A small network was shown many inputs. Here are its activations along a few directions, one row for each input.
Each table varies a few parts of the input and shows all the possible inputs, shuffled.
A made-up example of a description, with smaller parts first: one of 3 separate values, together with either a single point or one of 9 places along a line or (one of 4 places along a line, together with one of 8 places around a ring).
Shared parts are said once, and a part with two or three values counts as separate values.
(in the rows, 128 means zero)

Other details of the inputs shift rows strongly along two fixed directions, in all tables alike. That doesn't count.

A family of inputs:
row 1: [149 170 145  95 123 135 105  98 114 125 133  72 214 155 111]
row 2: [173 185 123 125 156 125 128 124 120 131 126  84 220 135 108]
row 3: [136 134 138 130 151 189 157 140 129 104 147 146 133 117 119]
row 4: [176 183 110 124 150 101 122 114 128 144 115  80 222 128 103]
row 5: [154 172 133 117 136  95 104 107 119 138 131  70 202 161 121]
row 6: [114 100  74 178 140  33 121 144 154 164 100 143  57 150 132]
row 7: [130 135 137 129 122 132 134 134 115 124 130 121 129 131 144]
row 8: [126 138 142 120 115 124 128 124 114 131 122 115 143 120 137]
row 9: [105  95  94 162 138  46 116 122 157 161 120 146  66 141 121]
row 10: [150 161 142 103 124 121 107  97 119 131 137  80 200 150 119]
row 11: [119 126 179  82  93 245 149 124  99  82 145 137 141 103 141]
row 12: [ 95  81 122 150 122 149 145 150 139 116 135 182  37 127 145]
row 13: [126 114 149 105 141 205 143 139 129  98 152 159 118 105 121]
row 14: [138 124 113 139 153 140 144 124 147 132 138 143 128 123 106]
row 15: [ 91  89 142 137 127 164 147 150 130 109 138 171  54 121 144]
row 16: [134 132 134 115 111 127 122 110 123 132 130 117 147 126 130]
row 17: [101  81 134 133 115 161 143 134 138 115 143 178  57 115 140]
row 18: [142 136  95 143 126  37  97 104 144 168 110 103 150 145 115]
row 19: [142 166 164  90 110 149 113 100 104 122 134  83 212 128 123]
row 20: [119 132 141 131 125 127 131 138 115 124 129 123 126 128 142]
row 21: [131 143 181  95 105 226 146 136  91  86 146 124 160 113 151]
row 22: [119 135 141 127 126 131 129 138 114 124 122 120 129 130 138]
row 23: [154 182 127 114 128  70  95 104 114 152 106  59 222 146 115]
row 24: [120 121 155 111  97 195 142 135 106 100 131 144 122 106 147]
row 25: [140 141 149 110 153 183 135 144 124 102 147 132 150 123 119]
row 26: [139 130  82 163 132  13 103 119 147 175  99 109 126 146 122]
row 27: [117 116 154 119 119 185 142 137 116 101 147 145 109 126 144]
row 28: [137 134 145 116 144 183 145 157 119 101 137 145 129 108 130]
row 29: [101  81 122 136 105 150 140 134 137 119 126 178  52 108 141]
row 30: [107  93  80 173 144  47 121 139 159 158 114 150  50 155 128]
row 31: [119 125 156 116 108 195 142 144 104  97 137 142 121 119 148]
row 32: [ 93  88 133 133 122 147 139 134 136 120 135 168  61 119 134]
row 33: [119  94 111 141 139 138 147 160 145 125 122 181  59  95 133]
row 34: [118 124 162 103  99 210 149 136 103  95 133 137 124 106 147]
row 35: [ 97  80  84 167 130  43 120 130 162 166 106 167  37 126 126]
row 36: [157 149 110 128 145 126 134 116 141 138 125 116 173 118 103]
row 37: [169 173 115 107 148  90  98 110 134 147 120  79 221 135  96]
row 38: [122 104  72 176 133   9 116 128 156 175 100 138  71 138 132]
row 39: [105 113 142 132 130 141 134 137 126 120 139 142  94 131 140]
row 40: [139 140  90 144 135  30  87 103 147 167 112  95 153 166 106]
Description of these inputs: one of 5 places around a ring, together with either one of 2 separate values or one of 6 places around a ring.
Changing only the place on the ring of 5 turns row 20 into row 8. The same change can be made to row 21. Which row results? -> row 26
Changing only the place on the ring of 5 turns row 13 into row 37. The same change can be made to row 14. Which row results? -> row 36
Which other rows does row 16 become when the place on the ring of 6 takes its other values? List them by row number. -> row 11, row 18, row 19, row 29, row 35
Which other rows does row 38 become when the place on the ring of 5 takes its other values? List them by row number. -> row 5, row 7, row 10, row 16

A family of inputs:
row 41: [133 110  95 156 148  99 147 144 150 145 115 160  88  97 121]
row 42: [129 129  98 160 155  56 118 107 154 158 131 115 126 161 106]
row 43: [112 108 111 140 149  89 115 159 141 139 114 152  80 124 128]
row 44: [128 115 135 123 116 160 146 117 132 124 134 149 121  94 126]
row 45: [113 105 127 150 155 162 161 150 141 113 150 167  76 123 129]
row 46: [106  99 107 132 126  60  97 113 151 155 118 134  87 144 118]
row 47: [122 127 162 102  90 182 141 108 112 113 135 127 144 100 140]
row 48: [149 139 133 114 131 195 147 138 122 101 137 134 151 119 122]
row 49: [158 171 135 119 130 122 127 132 108 132 112  92 195 111 129]
row 50: [113 108 128 141 103 113 140 139 119 136 111 146  87 101 151]
row 51: [112 124 157 134 137 187 161 159 109  98 146 148 102 121 151]
row 52: [132 156 148 117 121 120 114  95 115 131 139  82 183 162 126]
row 53: [118 144 156 125 119 137 129 130 103 118 136 106 144 147 149]
row 54: [114  97 127 124 153 157 135 151 148 117 140 174  78 108 119]
row 55: [137 119  88 146 132  93 121 112 154 145 121 133 118 146 110]
row 56: [120 132 109 133 133  32  85 127 136 160 106 105 124 153 126]
row 57: [139 146 145  91 135 147 106 106 128 124 141 107 183 134 102]
row 58: [117 112 148 120  92 191 143 142 106  98 130 148  98 120 157]
row 59: [145 149 129 113 105 128 110  96 120 130 126  90 181 153 123]
row 60: [160 168 123 120 130 130 119 134 110 123 116  90 192 143 125]
Changing only one part turns row 43 into row 54. The same change can be made to row 60. Which row results? -> row 48
What is each input in this table made of? -> one of 4 separate values, together with one of 5 places around a ring
Which other rows does row 55 become when the choice among 4 separate values takes its other values? List them by row number. -> row 42, row 44, row 57

A family of inputs:
row 61: [108 103 146 122 119 171 145 130 129 114 140 160  95 105 133]
row 62: [126 132 122 136 133  98 119 115 135 141 128 117 137 142 119]
row 63: [156 157 100 140 161  85 121 134 138 146 115 107 165 132 106]
row 64: [123 130 149 122 123 156 139 134 116 118 131 134 133 108 136]
row 65: [130 142 143 110 116 141 123 128 113 122 120 112 156 120 132]
row 66: [134 153 151 101 116 151 117 109 112 118 132  96 179 139 122]
row 67: [125 135 142 110 117 145 120 114 120 121 128 114 150 131 125]
row 68: [122 111  85 163 126  56 119 136 144 157 101 140  85 134 132]
row 69: [110 113 148 130 121 169 151 143 118 111 135 157  94 105 144]
row 70: [127 107  95 147 157 108 132 150 154 136 128 164  82 119 117]
row 71: [122 106 124 137 116 143 146 142 130 126 121 154  91 103 140]
row 72: [112 120 122 146 135 105 133 136 131 136 125 133  98 136 137]
row 73: [132 147 153 105 119 152 116 124 110 114 133 103 165 143 133]
row 74: [116 109 102 145 143  56 109 132 150 156 117 137  90 133 122]
row 75: [112 106 115 133 123 107 122 124 140 138 119 139  97 127 124]
row 76: [116 121 123 149 134 109 137 138 131 134 126 136 104 132 137]
row 77: [151 151 107 136 158 103 116 131 140 135 128 108 163 151 110]
row 78: [128 139 149 108 119 146 117 125 113 116 130 113 149 136 132]
row 79: [112 106 124 140 112 144 143 145 124 120 121 155  79 119 145]
row 80: [127 127 153 112 110 194 145 122 115 102 145 131 137 122 137]
row 81: [140 153 153  94 118 148 110 119 110 119 127  96 185 130 125]
row 82: [119 122 156 110 105 199 141 126 112  99 142 136 128 123 140]
row 83: [148 151 121 122 132  95 114 104 134 146 125  95 179 134 112]
row 84: [148 174 155 107 126 142 120 116 103 121 133  83 208 136 126]
row 85: [125 112  93 157 138  60 122 116 155 159 121 137  98 134 118]
row 86: [112 111 138 133 109 170 149 145 116 108 128 152  91 118 150]
row 87: [130 118 116 140 134 102 126 130 138 138 131 136 109 134 129]
row 88: [118 105 109 139 117 107 125 125 141 138 117 146  95 122 127]
row 89: [117 100 122 135 116 144 142 127 137 124 130 157  85 115 134]
row 90: [115 109 162 114 116 212 155 141 115  93 154 158 101 111 150]
row 91: [126 114 121 130 118 129 133 122 137 132 125 139 115 117 127]
row 92: [112  98 114 159 131 120 153 144 139 132 128 163  63 120 144]
row 93: [117 110 111 141 117 111 125 123 136 135 122 141  94 135 129]
row 94: [113 118 119 143 125 107 131 139 129 132 117 133  98 136 138]
row 95: [112 109 155 114 105 202 143 143 111  94 141 154 100 120 150]
row 96: [154 164 134 110 146 154 125 113 125 119 139 100 196 139 104]
row 97: [134 142 161 105 117 193 141 115 112 103 150 117 166 125 132]
row 98: [161 162  84 146 169  38  97 123 151 162 113  90 178 161  96]
row 99: [115 112 122 140 131 111 129 122 139 137 130 141 104 127 124]
row 100: [138 139 130 128 120 136 136 129 119 125 125 120 142 124 134]
row 101: [129 115 119 138 133 105 126 129 139 137 131 141 105 124 130]
row 102: [114 109 124 144 134 107 126 135 135 134 132 149  88 132 133]
row 103: [150 146 101 131 158  89 118 118 147 149 121 112 164 132  96]
row 104: [151 151 154  93 141 202 136 139 118 100 143 126 178 106 116]
row 105: [127 132  98 149 133  49 108 127 138 158 104 114 121 141 123]
row 106: [115 103 129 141 123 150 154 143 132 122 131 163  77 104 143]
row 107: [158 160 124 114 127  98 104 112 125 142 120  87 194 138 117]
row 108: [139 135 112 139 124 100 127 126 129 141 116 120 133 126 129]
row 109: [133 147 134 121 137 104 109 120 123 134 130  98 160 153 125]
row 110: [125 105  90 163 135  63 121 133 149 153 118 144  79 145 132]
row 111: [125 135 122 133 133  96 122 128 128 141 120 118 129 130 127]
row 112: [ 99  87 121 140 133 115 131 144 141 130 130 168  50 118 138]
row 113: [124 131 120 128 134  93 114 113 137 143 124 113 137 139 117]
row 114: [153 161 151  98 124 148 117 114 113 121 137  94 198 126 123]
row 115: [141 158 132 124 133 103 111 106 125 139 130  86 187 153 116]
row 116: [112 117 120 143 133 104 132 137 130 136 124 138  91 129 135]
row 117: [138 130  99 158 159  99 137 147 143 137 119 135 114 133 119]
row 118: [134 132 130 123 119 138 131 115 126 125 131 122 142 130 126]
row 119: [109 108 145 115 121 163 138 127 129 117 136 148 103 110 129]
row 120: [152 169 145 100 112 144 115 118 105 123 119  84 208 127 127]
row 121: [116 124 145 119 124 155 132 122 123 117 139 127 126 134 129]
row 122: [106 112 159 111 108 202 144 130 115  97 143 145 107 124 140]
row 123: [125 130 104 143 140  59 108 112 145 155 120 110 128 152 113]
row 124: [120 112 119 138 134  97 121 132 139 140 126 144 100 123 128]
row 125: [134 142 131 130 136 102 113 123 127 137 131 108 153 149 125]
row 126: [104 101 113 149 123 108 135 144 132 133 117 155  63 127 140]
row 127: [131 133 141 126 124 152 144 131 118 119 135 130 131 118 137]
row 128: [144 145 145 106 117 157 124 121 114 116 134 113 165 124 130]
row 129: [130 142 125 126 135  93 117 126 128 143 119 108 148 126 122]
row 130: [123 124 138 116 108 161 130 120 121 116 129 132 129 123 131]
row 131: [110 111 147 119 126 158 133 138 122 112 139 146  98 124 138]
row 132: [112 107 145 126 124 157 137 138 125 114 140 157  93 115 139]
row 133: [140 141 150 101 137 210 145 125 121  98 148 136 161 113 114]
row 134: [125 121 142 122 121 162 142 120 125 117 143 138 122 120 130]
row 135: [122 116  97 146 135  53 103 128 145 156 109 127  99 146 123]
row 136: [123 122 157 118 109 208 159 141 107  95 141 145 117 109 152]
row 137: [138 140 150 109 136 211 147 126 121  95 150 132 158 127 118]
row 138: [128 120 115 133 119 107 114 130 130 135 119 133 112 133 132]
row 139: [138 143 137 113 116 137 115 124 115 122 127 110 158 140 132]
row 140: [164 171 101 138 162  79 115 129 134 146 114  89 190 145 104]
row 141: [119 103 126 135 120 143 139 137 130 122 133 157  83 120 141]
row 142: [148 158 148  96 113 149 109 117 109 119 125  94 194 131 126]
row 143: [165 171 106 130 161  80 112 128 135 152 112  85 202 133 101]
row 144: [116  97 112 149 128 116 148 143 141 137 123 165  69 102 138]
Changing only one part turns row 76 into row 69. The same change can be made to row 110. Which row results? -> row 128
Changing only one part turns row 93 into row 130. The same change can be made to row 134. Which row results? -> row 85
Changing only one part turns row 135 into row 78. The same change can be made to row 112. Which row results? -> row 131
What is each input in this table made of? -> one of 3 separate values, together with one of 4 places along a line, together with either a single point or one of 6 places around a ring
A walk changes only the place on the line of 4. It starts at row 136 and steps to row 100. List the rest of the walk in order. -> row 108, row 71
Which other rows agree with row 71 in the place on the line of 4 and the choice among 3 separate values? List them by row number. -> row 64, row 65, row 120, row 129, row 143, row 144
A walk changes only the place on the ring of 6. It starts at row 142 and steps to row 107. List the rest of the walk in order. -> row 114, row 124, row 74, row 81
Which other rows does row 126 become when the choice among 3 separate values takes its other values? List them by row number. -> row 66, row 78
